Look-ups in named tables: a row name and a column name give one cell, copied from the table.

Rumuz:
|  | Vugipu | Zat | Bebe | Pari | Tos | Loteku | Gese | Tel | Vuz | Suzem |
|---|---|---|---|---|---|---|---|---|---|---|
| Nolazut | 3.88 | 5.06 | 2.74 | 3.51 | 3.30 | 3.99 | 3.64 | 3.58 | 3.53 | 5.82 |
| Nulige | 4.12 | 3.43 | 4.73 | 3.52 | 2.40 | 3.36 | 4.40 | 3.22 | 2.83 | 4.90 |
| Zunaz | 2.96 | 3.95 | 4.19 | 3.57 | 2.77 | 3.58 | 3.43 | 5.85 | 6.04 | 4.10 |
| Kozi | 3.72 | 4.62 | 5.38 | 3.67 | 3.85 | 3.76 | 3.79 | 5.93 | 1.10 | 2.86 |
| Fige | 3.85 | 7.18 | 4.49 | 3.88 | 2.92 | 3.15 | 3.22 | 3.30 | 2.92 | 3.74 |
| Gavore | 3.74 | 8.41 | 3.06 | 3.46 | 3.08 | 3.59 | 4.45 | 1.67 | 4.44 | 4.53 |
| Leriz | 3.31 | 2.45 | 3.92 | 3.30 | 3.36 | 3.73 | 1.96 | 1.10 | 3.22 | 2.79 |
| Vonave | 3.30 | 2.54 | 4.21 | 3.34 | 3.96 | 3.03 | 1.97 | 4.23 | 5.18 | 4.44 |

What is the Tos of Leriz in Rumuz?
3.36
What is the Pari of Zunaz in Rumuz?
3.57
What is the Gese of Leriz in Rumuz?
1.96
What is the Loteku of Gavore in Rumuz?
3.59
What is the Zat of Vonave in Rumuz?
2.54
What is the Suzem of Vonave in Rumuz?
4.44
What is the Tel of Nolazut in Rumuz?
3.58
Which row has the largest Suzem? Nolazut

Zerin
         Gibanek    Mer   Fav   Sak    Lag    Faz   Sose  Pareb  Betun
Pumika      1568  -1372  3543   856  -2683   1290  -5775   7212   2057
Maf         3152  -3716  1153  1612  -2195    971   5433   2700  -1792
Dimitom    -2111  -2039   905  1714   1879   -127   5436  -2433   4051
Bal         2107   -138  1489  1935    -57  -2712     77   1538   -509
Genamiv     2008  -1393  4385  1970  -1176   3547   2530   1571    563
Zed         -208   5583  -697  1842    739   1084   3129   2046   1208

What is the Lag of Zed in Zerin? 739
What is the Fav of Bal in Zerin? 1489
What is the Betun of Maf in Zerin? -1792
What is the Betun of Dimitom in Zerin? 4051
What is the Mer of Maf in Zerin? -3716
What is the Betun of Zed in Zerin? 1208
What is the Sose of Pumika in Zerin? -5775
What is the Fav of Zed in Zerin? -697
What is the Sose of Dimitom in Zerin? 5436
What is the Sose of Maf in Zerin? 5433
What is the Gibanek of Bal in Zerin? 2107
What is the Sak of Maf in Zerin? 1612
What is the Sak of Dimitom in Zerin? 1714
Which row has the largest Fav? Genamiv

Vimape =
            Vob    Lobi
Pariz     7.574   0.076
Pife     -6.511  -0.813
Til       4.774  -4.422
Sobogir   4.104  -0.885
Vib      -3.566   1.730
Kilof    -7.711   0.644

What is the Lobi of Pariz in Vimape?
0.076
What is the Lobi of Til in Vimape?
-4.422
What is the Vob of Til in Vimape?
4.774
What is the Lobi of Pife in Vimape?
-0.813
What is the Vob of Kilof in Vimape?
-7.711
What is the Lobi of Kilof in Vimape?
0.644
What is the Lobi of Vib in Vimape?
1.730
What is the Vob of Pariz in Vimape?
7.574
What is the Vob of Pife in Vimape?
-6.511
What is the Lobi of Sobogir in Vimape?
-0.885
What is the Vob of Sobogir in Vimape?
4.104
What is the Vob of Vib in Vimape?
-3.566

Table Parat
|  | Kekirud | Lanumeb | Gug |
|---|---|---|---|
| Roge | 3.533 | 8.493 | 3.891 |
| Nupupi | 7.962 | 5.144 | 1.885 |
| Dubar | 5.485 | 6.701 | 9.320 |
| Per | 7.821 | 3.924 | 3.170 |

What is the Lanumeb of Per in Parat? 3.924
What is the Lanumeb of Nupupi in Parat? 5.144
What is the Gug of Dubar in Parat? 9.320
What is the Lanumeb of Roge in Parat? 8.493
What is the Gug of Nupupi in Parat? 1.885
What is the Lanumeb of Dubar in Parat? 6.701

Metile =
	Filute	Dezonan	Biva	Namibe	Kapafaz
Nuzi	8585	4721	8656	8605	3524
Zizud	4897	5634	6973	8508	7849
Tipenof	5707	5775	8215	2632	9396
Berebob	5919	5697	8419	2186	9320
Nurub	5615	5402	8337	3396	9054
Vevez	7852	5704	7946	7255	5204

Zizud, Biva: 6973
Nurub, Kapafaz: 9054
Zizud, Namibe: 8508
Zizud, Dezonan: 5634
Berebob, Biva: 8419
Zizud, Kapafaz: 7849
Nuzi, Dezonan: 4721
Nurub, Dezonan: 5402
Nuzi, Biva: 8656
Nuzi, Filute: 8585
Vevez, Dezonan: 5704
Vevez, Biva: 7946
Nuzi, Namibe: 8605
Nurub, Filute: 5615
Tipenof, Dezonan: 5775
Nuzi, Kapafaz: 3524
Nurub, Biva: 8337
Tipenof, Filute: 5707

Sak:
	Kero	Tov	Kozolev	Fifogol	Lol
Bomiron	-32901	77866	-30911	69042	-32091
Sazazil	-28302	-27673	-33468	-27932	-32436
Rupag	5141	-80445	10511	-82266	5428

Tov of Sazazil = -27673
Fifogol of Bomiron = 69042
Kozolev of Sazazil = -33468
Kero of Sazazil = -28302
Lol of Sazazil = -32436
Fifogol of Sazazil = -27932
Kero of Rupag = 5141
Kero of Bomiron = -32901
Fifogol of Rupag = -82266
Kozolev of Rupag = 10511
Kozolev of Bomiron = -30911

Vetavod:
,Kisike,Nubu,Napuge,Kun,Ruz
Tidetip,-70,-37,37,-72,-13
Gat,-4,-19,-16,-7,-9
Papot,-66,38,-11,-11,-47
Rikamo,-35,-5,-7,-5,-29
Zes,-58,38,-18,-16,-36
Sar,-66,-7,-7,31,75
Gesadaf,-64,-1,-8,31,71
Gukid,-45,-2,-3,-5,-40
Pekot,-5,-14,-14,-8,-6

What is the Kisike of Gesadaf in Vetavod?
-64
What is the Ruz of Gesadaf in Vetavod?
71
What is the Kun of Pekot in Vetavod?
-8
What is the Kisike of Papot in Vetavod?
-66
What is the Napuge of Tidetip in Vetavod?
37
What is the Kisike of Gat in Vetavod?
-4
What is the Kun of Papot in Vetavod?
-11
What is the Kisike of Rikamo in Vetavod?
-35
What is the Kisike of Tidetip in Vetavod?
-70
What is the Kun of Tidetip in Vetavod?
-72
What is the Kisike of Gukid in Vetavod?
-45
What is the Ruz of Pekot in Vetavod?
-6
What is the Ruz of Papot in Vetavod?
-47
Row with the largest Napuge: Tidetip

